Look-ups in named tables: a row name and a column name give one cell, copied from the table.

Vorut:
	Mizatol	Gud	Fusuzo	Rutusob	Vif	Begav	Guv	Gupu	Figezad
Rop	5.3	6.7	5.6	4.2	5.4	4.6	5.4	6.0	4.6
Mamo	5.1	8.1	4.7	3.1	5.5	3.4	6.0	5.1	3.6
Lek	5.6	4.1	5.5	5.5	5.3	6.4	5.0	5.4	5.6
Gib	5.2	6.3	5.1	4.4	5.3	4.5	5.5	5.3	4.6
Fol	4.9	4.3	5.3	6.7	5.0	5.4	5.0	5.0	6.2
Nemal	5.5	2.5	5.5	7.0	5.1	7.2	4.6	5.0	6.6
Gurebup	5.2	7.2	5.2	3.9	5.4	4.1	5.7	5.6	4.2
Miloge	5.6	5.0	5.0	4.5	5.4	5.8	5.3	5.0	4.8

Guv of Miloge = 5.3
Rutusob of Gib = 4.4
Gud of Miloge = 5.0
Vif of Gib = 5.3
Begav of Rop = 4.6
Gud of Mamo = 8.1
Rutusob of Gurebup = 3.9
Gud of Gurebup = 7.2
Vif of Fol = 5.0
Figezad of Miloge = 4.8
Begav of Gib = 4.5
Figezad of Nemal = 6.6
Begav of Nemal = 7.2
Vif of Miloge = 5.4
Mizatol of Miloge = 5.6
Rutusob of Mamo = 3.1
Rutusob of Fol = 6.7

Pavin:
,Volimet,Gidoru,Mez,Fim,Foluk,Degal,Mumoka,Fop,Ruver
Los,814,866,164,248,776,729,35,685,869
Von,814,833,194,297,753,722,43,677,837
Felavi,122,95,631,515,178,174,750,235,111
Ged,613,630,309,356,587,566,239,543,627
Vas,116,77,591,563,147,246,731,251,57
Lofi,88,78,602,518,140,162,728,200,76
Lutot,778,806,199,293,728,703,71,660,807

Mez of Ged: 309
Mumoka of Von: 43
Gidoru of Ged: 630
Fim of Los: 248
Volimet of Los: 814
Gidoru of Von: 833
Ruver of Vas: 57
Mez of Von: 194
Ruver of Von: 837
Mumoka of Vas: 731

Rif:
|  | Lod | Bub | Zor | Zer | Bogifab |
|---|---|---|---|---|---|
| Tudokug | 0.4 | 0.5 | 0.1 | 0.5 | 0.6 |
| Piv | 0.4 | 0.4 | 0.6 | 0.5 | 0.5 |
| Mego | 0.5 | 0.5 | 0.4 | 0.4 | 0.3 |
| Donipu | 0.4 | 0.5 | 0.6 | 0.6 | 0.4 |
| Lekugen | 0.4 | 0.5 | 0.6 | 0.6 | 0.4 |
| Mesubo | 0.5 | 0.5 | 0.6 | 0.6 | 0.4 |
| Giz | 0.3 | 0.1 | 0.3 | 0.8 | 0.3 |
| Mevoper | 0.6 | 0.6 | 0.6 | 0.6 | 0.3 |
| Nereso | 0.3 | 0.5 | 0.6 | 0.5 | 0.4 |

Zer of Tudokug: 0.5
Bogifab of Giz: 0.3
Zer of Mevoper: 0.6
Zor of Piv: 0.6
Lod of Nereso: 0.3
Zor of Mevoper: 0.6
Bogifab of Piv: 0.5
Bogifab of Mego: 0.3
Zor of Mego: 0.4
Zor of Giz: 0.3
Zer of Lekugen: 0.6
Lod of Mevoper: 0.6
Row with the largest Bogifab: Tudokug

Gapi =
	Zor	Nezeta	Mit	Noved	Nevela	Loz	Zuz	Kon
Batido	0.183	-0.092	-0.337	0.448	-0.080	0.034	-0.240	-0.304
Zod	0.057	-0.588	0.550	0.241	0.133	-0.237	-0.049	0.250
Rus	-0.023	-0.254	0.238	0.305	0.515	-0.258	-0.170	0.002
Tibufek	0.597	-0.378	-0.271	0.395	-0.398	0.098	-0.587	0.567
Totara	-0.374	0.195	0.441	0.423	-0.032	-0.608	-0.398	0.110
Gem	0.667	0.380	-0.191	-0.129	-0.127	-0.058	-0.279	0.249
Zuka	0.359	0.245	-0.236	-0.279	-0.105	-0.084	0.451	0.188
Sezura	0.002	0.425	-0.174	-0.489	-0.143	0.476	0.060	0.039
Badiz	0.706	0.338	-0.461	-0.129	0.169	-0.206	0.257	0.390
Gekuna	0.218	-0.262	-0.564	-0.012	-0.307	0.268	-0.578	-0.308
Ritu	-0.448	0.191	0.452	-0.094	0.069	-0.249	0.004	-0.381
Zivin	0.380	-0.217	0.392	-0.306	0.254	-0.043	-0.091	-0.450

Zor of Gem = 0.667
Noved of Batido = 0.448
Nevela of Gekuna = -0.307
Mit of Zuka = -0.236
Mit of Gekuna = -0.564
Zuz of Badiz = 0.257
Nevela of Rus = 0.515
Kon of Gekuna = -0.308
Nevela of Gem = -0.127
Zuz of Sezura = 0.060
Nezeta of Gekuna = -0.262
Nezeta of Sezura = 0.425
Nezeta of Zuka = 0.245
Nezeta of Ritu = 0.191
Zor of Sezura = 0.002
Nevela of Ritu = 0.069
Loz of Rus = -0.258
Kon of Zivin = -0.450
Row with the largest Zor: Badiz

Geduges
cols = Piv, Duro, Dibenun, Rure, Getozu, Zim
Fepoz: [86, 70, 54, 43, 18, 47]
Pes: [75, 91, 68, 59, 15, 47]
Goti: [83, 85, 71, 69, 21, 39]
Begobiz: [88, 79, 76, 58, 8, 34]
Dilos: [65, 83, 56, 50, 15, 64]
Zol: [78, 88, 63, 78, 31, 43]

What is the Zim of Zol in Geduges?
43
What is the Getozu of Dilos in Geduges?
15
What is the Piv of Goti in Geduges?
83
What is the Piv of Dilos in Geduges?
65
What is the Zim of Pes in Geduges?
47
What is the Dibenun of Goti in Geduges?
71
What is the Piv of Zol in Geduges?
78
What is the Zim of Begobiz in Geduges?
34
What is the Getozu of Zol in Geduges?
31
What is the Rure of Fepoz in Geduges?
43
What is the Zim of Dilos in Geduges?
64
What is the Duro of Pes in Geduges?
91
What is the Dibenun of Dilos in Geduges?
56
What is the Piv of Pes in Geduges?
75

Table Madet
	Nen	Ris	Gif	Zana
Bokizik	805	511	560	636
Zefanok	627	400	477	734
Tivapel	612	285	456	528
Minefa	388	510	435	711
Ruke	756	728	516	811
Zozem	400	550	208	277
Rif	250	344	303	345
Napezos	466	181	393	502
Fuvup	390	642	396	528
Pabim	503	629	274	682
Busu	645	693	746	400
Buk	655	522	575	627

Nen of Minefa = 388
Nen of Zozem = 400
Nen of Ruke = 756
Zana of Rif = 345
Gif of Napezos = 393
Zana of Buk = 627
Gif of Zozem = 208

Tef
         Dugin  Vugulad  Zudo  Lekedo  Tikose  Tam  Fenudog  Pasivas  Nup
Dap        145      110   104     105     191  126       97      136  188
Suzena     155      216   244     234     163  169      238      151  172
Zarer      150      111    92     104     146  139      104      188  146
Pok        145       94    53      69     117  123       47      141  101
Zume       141       82    56      70     135  140       97      190  129
Bafinez    166      137   129     128     104  136      105      113   95
Vul        180      146   146     156     141  164      139      106  123
Subeb      141      186   194     191     148  156      194      186  155
Bububi     147      147   134     138      98  146      125      143   98

Tam of Subeb = 156
Tam of Bafinez = 136
Tikose of Bububi = 98
Fenudog of Pok = 47
Dugin of Zume = 141
Tikose of Bafinez = 104
Zudo of Pok = 53
Pasivas of Suzena = 151
Zudo of Bafinez = 129
Vugulad of Pok = 94
Dugin of Bafinez = 166
Row with the largest Tam: Suzena

